A small network was shown many inputs. Here are its activations along a few directions, one row for each input.
Each table varies a few parts of the input and shows all the possible inputs, shuffled.
A made-up example of a description, with smaller parts first: values(2) and (point or ring(9) or (line(4) and ring(8))).
Shared parts are said once, and a part with two or three values counts as separate values.
(in the rows, 128 means zero)

Other details of the inputs shift rows strongly along three fixed directions, in all tables alike. That doesn't count.

A family of inputs:
R1: [149 172 195 128 133 134 168 113  69 127 130]
R2: [128 120 129 121 131 125 122 144 131 141 129]
R3: [126 126 114 134 128 122 133 131 124 132 130]
R4: [127 121 130 122 129 119 120 132 134 129 141]
R5: [126 122 117 116 125 126 120 140 113 120 129]
R6: [134 117 126 124 134 126 121 143 126 136 121]
R7: [118 130 123 131 129 116 127 135 130 133 130]
R8: [117 123 124 130 132 122 124 120 124 137 128]
R9: [133 118 122 122 116 125 126 129 128 129 132]
R10: [127 123 129 120 125 120 119 130 133 130 138]
R11: [122 118 120 133 127 125 131 118 121 135 125]
R12: [133 112 126 129 130 122 129 133 131 128 141]
R13: [135 117 128 128 135 118 119 131 129 123 136]
R14: [134 121 125 122 124 121 117 129 126 127 128]
R15: [123 125 118 134 124 118 134 134 128 130 127]
R16: [133 118 121 120 116 128 127 135 128 133 127]
R17: [128 124 128 118 123 122 119 130 132 131 135]
R18: [125 133 117 131 132 119 125 129 127 133 134]
R19: [131 142 161 235  92 220  76 137 164 118 148]
R20: [120 124 121 114 122 125 121 142 118 126 137]
R21: [128 121 128 120 127 126 120 142 130 139 130]
R22: [120 127 125 129 125 117 124 117 129 136 127]
R23: [133 117 123 123 118 123 127 129 129 128 135]
R24: [120 154 114 101 175 176 162 108 177  77  99]
R25: [158 173 206 116 124 139 166 133  71 125 130]
R26: [126 125 123 132 126 117 123 115 125 132 120]
R27: [120 121 125 133 130 119 124 120 123 132 119]
R28: [117 157 158 235  93 208  75 139 165 124 137]
R29: [123 121 122 133 133 122 123 118 119 133 122]
R30: [128 118 131 123 137 118 123 134 135 130 143]
R31: [134 119 127 126 131 119 119 129 128 124 134]
R32: [115 122 128 130 128 119 125 122 127 136 125]
R33: [151 176 207 112 124 140 168 133  80 128 138]
R34: [144 170 202 130 127 129 168 117  76 128 126]
R35: [133 116 123 122 122 130 128 141 127 136 126]
R36: [127 136 117 130 130 117 124 127 129 133 134]
R37: [129 120 130 124 132 119 120 132 134 129 142]
R38: [129 130 116 133 121 117 132 128 130 130 129]
R39: [123 127 122 129 129 120 123 115 127 137 129]
R40: [130 133 117 133 128 114 125 128 128 128 125]
R41: [121 131 119 131 133 119 126 132 127 134 133]
R42: [120 151 111  98 169 176 172 108 178  79 102]
R43: [126 120 117 132 126 124 130 115 121 135 126]
R44: [125 127 119 133 122 116 133 132 130 130 126]
R45: [121 119 124 132 121 119 131 119 127 134 122]
R46: [128 123 118 132 123 123 129 113 124 135 126]
R47: [134 119 125 122 130 127 119 141 125 134 121]
R48: [125 122 121 131 120 120 130 115 127 134 124]
R49: [134 119 121 121 115 127 126 131 127 130 130]
R50: [133 114 124 124 126 130 129 143 128 138 126]
R51: [124 128 120 134 131 116 126 133 126 129 123]
R52: [119 146 119 101 167 172 157  94 172  85  96]
R53: [127 123 127 117 125 125 121 139 131 137 130]
R54: [127 129 116 134 135 119 125 131 122 129 126]
R55: [133 117 122 121 119 129 128 138 127 135 126]
R56: [128 124 126 117 122 123 119 132 131 133 133]
R57: [133 134 114 133 132 117 123 126 125 129 128]
R58: [134 120 126 124 127 120 118 128 127 125 131]
R59: [121 125 122 129 131 121 123 117 124 137 129]
R60: [126 130 121 134 128 113 126 132 129 128 123]
R61: [122 153 112  99 165 174 169 106 179  81 103]
R62: [133 116 124 126 123 123 128 131 131 127 138]
R63: [134 120 124 121 127 126 119 138 125 132 121]
R64: [125 120 116 118 115 132 128 141 116 122 134]
R65: [120 117 123 133 123 121 132 121 124 134 122]
R66: [124 135 120 130 126 115 126 129 132 132 132]
R67: [116 124 128 129 126 117 125 121 130 136 125]
R68: [134 115 129 132 137 120 119 134 129 125 137]
R69: [135 122 124 121 123 124 117 131 125 128 125]
Each input here is: values(3) and (point or line(10) or (values(2) and ring(6))).
Question: The inputs of R54 and R41 match in every part but the values(3) part. If R34 is changed in the same way as R54 into R41, which row does it become?
Answer: R67
Question: The inputs of R60 and R28 match in every part but the values(3) part. If R57 is changed in the same way as R60 into R28, which row does it become?
Answer: R36
Question: Change only the line(10) part in R63. List by row number the other rows that result.
Answer: R6, R13, R14, R25, R31, R47, R58, R68, R69
Question: Change only the ring(6) part in R26. List by row number the other rows that result.
Answer: R1, R27, R29, R34, R52

A family of inputs:
R70: [143 146 151 107 135 125 147 141 117 124 120]
R71: [131 145 152 103 135 131 142 140 108 125 117]
R72: [125  72  69 198  74 103  21 164 146 180 147]
R73: [127 145 175 213  79 151  93 127  91 146 143]
R74: [153 135 186 213  74 166  77 157  98 153 168]
R75: [145 126 158 108 138 129 153 136 118 121 136]
R76: [103  98  80  95 156 179 113 123 204  88 108]
R77: [141 137 153 106 138 127 149 140 118 114 147]
R78: [133 125 158 104 138 135 148 134 109 121 133]
R79: [133  52  50  85 110   8  86 156 102 185 144]
R80: [131 144 140 117 139 129 150 109  98 124 117]
R81: [125 153 145 123 142 116 158 127 116 122 134]
R82: [115  97  78 100 157 168 122 124 214  88 112]
R83: [112  92  83  97 160 169 124 124 211  91 107]
R84: [142 159 176 211  83 151  80 166  99 149 156]
R85: [122  73  55 101 113  15  96 126 105 166 147]
R86: [130 149 145 121 132 115 154 117 112 111 131]
R87: [133 146 152 113 139 123 151 111 117 136 126]
R88: [130 153 177 207  87 155  87 128  96 164 151]
R89: [129  64  51 101 115  17  95 122 101 179 137]
R90: [127 144 139 122 141 127 154 115  97 122 115]
R91: [131 147 154 115 133 118 154 113 122 131 129]
R92: [102  98  80  97 156 176 117 122 206  88 109]
R93: [124 142 155 118 134 119 157 118 119 129 123]
R94: [ 91 119  87 110 155 165 124  99 205 100 101]
R95: [136 140 151 115 129 121 151 103 112 122 120]
R96: [117 128  96 210 114 186  68 123 176 117 131]
R97: [139 146 170 220  85 147  99 133  95 147 143]
R98: [109 113  54  97 138 167 140 126 200  89 109]
R99: [115 145 153 115 134 121 154 117 113 128 123]
R100: [ 99 118  79 118 163 156 137 112 206  98  99]
R101: [137 143 150 117 129 118 152 104 114 121 123]
R102: [110  63  52 103 117  20 102 130  93 171 128]
R103: [143 123 160 106 138 132 151 135 116 123 133]
R104: [116 146 149 119 139 122 156 121 109 129 121]
R105: [126 142 150 113 129 124 148 103 106 121 121]
R106: [132 155 141 119 146 121 153 123 113 126 136]
R107: [142 133 134 108 106 139 164 134 105 132 122]
R108: [146 137 153 104 131 129 149 136 118 122 132]
R109: [128 154 150 115 136 116 152 117 121 124 139]
R110: [108 114 109 207  96 207  43 144 186 127 127]
R111: [116 120 106 216 101 196  50 153 195 126 120]
R112: [117 120 107 209 105 195  63 110 184 124 120]
R113: [138 144 139 127 141 123 159 117 104 121 118]
R114: [ 97 117  84 116 157 155 134 108 210  96 101]
R115: [144 127 158 102 133 133 149 134 116 121 136]
R116: [138 146 176 219  78 147  96 129  99 146 146]
R117: [133 146 147 118 144 125 154 117 112 135 123]
R118: [132 138 134 103 108 145 165 132 100 127 121]
R119: [133 143 152 100 133 133 141 136 109 125 121]
R120: [133  65  86 194  60  46  24 180  85 215 157]
R121: [123 152 149 119 137 114 156 124 119 121 136]
R122: [129  61  51  88 111  11  87 158 103 174 158]
R123: [141 139 151 104 136 126 147 138 117 113 149]
R124: [133 126 157 102 135 135 147 135 109 121 134]
R125: [146 127 157 106 136 130 153 137 119 121 137]
R126: [121 147 144 120 145 126 155 122 105 131 121]
R127: [130 145 146 122 145 124 158 123 110 132 120]
R128: [135 148 145 120 144 123 156 119 114 133 126]
R129: [131 150 141 125 138 116 157 120 109 112 129]
R130: [100 116  87 111 155 161 127 100 211 101 101]
R131: [141 143 153 106 135 128 145 140 114 126 117]
R132: [109 116 102 207 110 184  77 120 182 117 113]
R133: [142 139 151 101 136 129 144 139 115 112 148]
R134: [150 143 186 211  74 163  75 156  96 160 153]
R135: [140 149 149 104 135 125 143 140 116 116 138]
R136: [133 136 153  99 130 135 144 134 109 122 128]
R137: [150 139 186 210  72 164  79 155  97 157 157]
R138: [140 142 142 120 139 127 152 110 104 125 117]
R139: [138 152 142 116 137 120 148 110 110 118 133]
R140: [131 139 151 120 129 119 155 110 111 119 117]
R141: [101  75  49 101 143  71 114 125 161 146 113]
R142: [135 148 150 115 139 122 153 113 118 134 129]
R143: [129 154 140 124 147 120 157 128 111 124 133]
R144: [132 147 143 124 145 122 160 124 112 131 123]
R145: [143 141 153 102 133 130 144 137 115 127 120]
R146: [144 138 133 108 109 140 170 134 108 126 123]
R147: [135 151 136 126 143 120 156 121 104 115 128]
R148: [141 135 154 108 141 126 150 139 118 114 146]
R149: [136 142 141 125 141 125 157 116 103 123 115]
R150: [113  70  55  99 125  24  98 133  96 186 137]
R151: [145 127 157  99 133 134 146 135 113 122 135]
R152: [ 97 115  76 100 160 170 116 130 205  92  88]
R153: [115 127 104 210 103 190  50 153 190 119 134]
R154: [102 117  77 110 157 168 121  92 194  93  95]
R155: [132 155 146 115 141 120 150 117 118 127 139]
R156: [110 120  73 102 157 161 115 131 209  88 109]
R157: [130  64  46 105 121  19  99 128  96 178 134]
Question: The inputs of R155 and R87 match in every part but one. If R98 is changed in the same way as R155 into R87, which row does it become?
Answer: R107
Question: The inputs of R151 and R76 match in every part but one. If R132 is changed in the same way as R151 into R76, which row does it become?
Answer: R102
Question: The inputs of R120 and R111 match in every part but one. If R138 is changed in the same way as R120 into R111, which row does it become?
Answer: R157
Question: What do these inputs look like to the network?
Answer: line(4) and (point or line(9) or (values(2) and ring(6)))
Question: Change only the values(2) part in R99. List by row number the other rows that result.
Answer: R73
Question: Change only the ring(6) part in R114. List by row number the other rows that result.
Answer: R91, R100, R128, R142, R144
Question: Change only the line(4) part in R73. List by row number the other rows that result.
Answer: R86, R116, R140
Question: Change only the values(2) part in R85. List by row number the other rows that result.
Answer: R109

A family of inputs:
R158: [128 152 144 135 141 134 147 117 122 119 123]
R159: [130 121 121 125 132 133 128 129 138 125 124]
R160: [129 117 125 127 123 108 116 134 117 142 136]
R161: [131 119 119 127 118 109 121 137 113 143 131]
R162: [129 133 146 228  84 188  65 143 141 137 145]
R163: [126 117 124 127 121 108 121 136 117 143 131]
R164: [119 134 115 135 136 123 131 119 138 124 126]
R165: [124 126 119 123 128 133 129 130 139 125 125]
R166: [128 126 120 123 130 130 125 129 139 121 129]
R167: [127 126 123 122 132 129 123 128 141 122 128]
R168: [127 122 119 124 129 133 129 129 139 123 129]
R169: [124 125 117 124 128 134 129 131 135 124 121]
R170: [132 116 122 128 122 107 117 134 113 140 135]
R171: [121 127 115 131 129 131 131 111 132 126 116]
R172: [125 126 119 123 130 132 126 128 138 123 129]
R173: [129 119 123 127 120 107 118 135 118 143 136]
R174: [134 145 147 122 133 143 144 128 121 118 126]
R175: [120 127 116 131 128 130 131 111 134 126 119]
R176: [134 119 120 128 119 107 117 136 114 138 135]
R177: [121 134 114 136 137 124 131 119 136 124 123]
R178: [128 120 124 124 133 132 127 128 141 126 126]
R179: [124 124 123 123 133 132 125 129 139 126 125]
R180: [138 136 151 129 119 120 137 133 102 133 140]
R181: [131 146 152 123 131 144 145 127 125 120 126]
R182: [137 141 148 126 131 145 146 129 123 119 127]
R183: [126 153 146 135 140 134 147 116 126 119 126]
R184: [128 117 124 126 121 108 119 136 118 144 132]
R185: [132 115 122 128 121 107 118 135 114 140 134]
R186: [137 134 154 128 123 119 134 132 104 135 137]
R187: [124 124 120 124 131 133 127 131 136 126 120]
R188: [122 125 121 124 129 131 128 130 139 125 124]
R189: [129 120 121 127 118 108 120 136 116 142 136]
R190: [137 136 153 129 122 119 133 131 104 134 140]
R191: [126 125 120 123 133 133 124 129 137 125 124]
R192: [138 139 148 126 121 119 137 135  99 136 134]
R193: [125 126 119 123 129 132 127 129 139 124 129]
R194: [129 118 124 128 120 107 116 134 117 142 138]
R195: [128 121 120 124 132 133 127 129 137 124 124]
R196: [135 141 152 126 131 144 144 127 127 120 130]
R197: [124 124 123 122 134 131 124 128 139 126 126]
R198: [127 123 119 124 131 133 126 128 136 121 126]
R199: [126 126 118 123 131 133 126 130 136 124 125]
R200: [133 143 153 125 132 143 142 125 125 117 130]
R201: [124 126 122 122 132 131 125 128 140 125 128]
R202: [119 132 119 135 140 122 129 118 139 126 124]
R203: [125 122 124 123 134 131 124 126 139 123 127]
R204: [136 142 149 126 129 145 146 128 126 119 130]
R205: [126 121 122 124 131 132 127 128 140 124 128]
R206: [134 118 122 127 122 106 115 135 115 139 134]
R207: [125 125 120 123 131 133 126 131 137 126 121]
R208: [126 125 120 123 133 133 125 130 137 125 122]
R209: [126 124 120 123 130 132 127 127 138 122 129]
R210: [119 126 118 131 130 129 130 110 135 127 118]
R211: [128 122 118 125 130 134 129 130 136 123 125]
R212: [127 125 124 123 134 129 122 128 140 123 127]
R213: [135 139 150 127 118 119 141 135 101 136 135]
R214: [132 137 143 133 122 117 139 115  99 138 124]
R215: [126 143 146 132 132 140 144 109 122 123 118]
R216: [126 124 120 123 134 133 124 129 136 124 124]
R217: [126 120 124 124 133 132 126 128 139 125 126]
Question: What do these inputs look like to the network?
Answer: ring(5) and (values(2) or line(10))
Question: The inputs of R212 and R206 match in every part but the ring(5) part. If R186 is changed in the same way as R212 into R206, which row does it become?
Answer: R185
Question: A walk changes only the ring(5) part. It starts at R159 and steps to R182. List the rest of the walk in order.
Answer: R204, R196, R178
Question: Change only the line(10) part in R162. List by row number the other rows that result.
Answer: R161, R169, R174, R176, R182, R192, R198, R199, R211
Question: Change only the values(2) part in R215. List by row number the other rows that result.
Answer: R202
Question: Which other rows agree with R168 in the ring(5) part? List them by row number.
Answer: R164, R165, R166, R172, R175, R180, R189, R193, R204, R209, R213
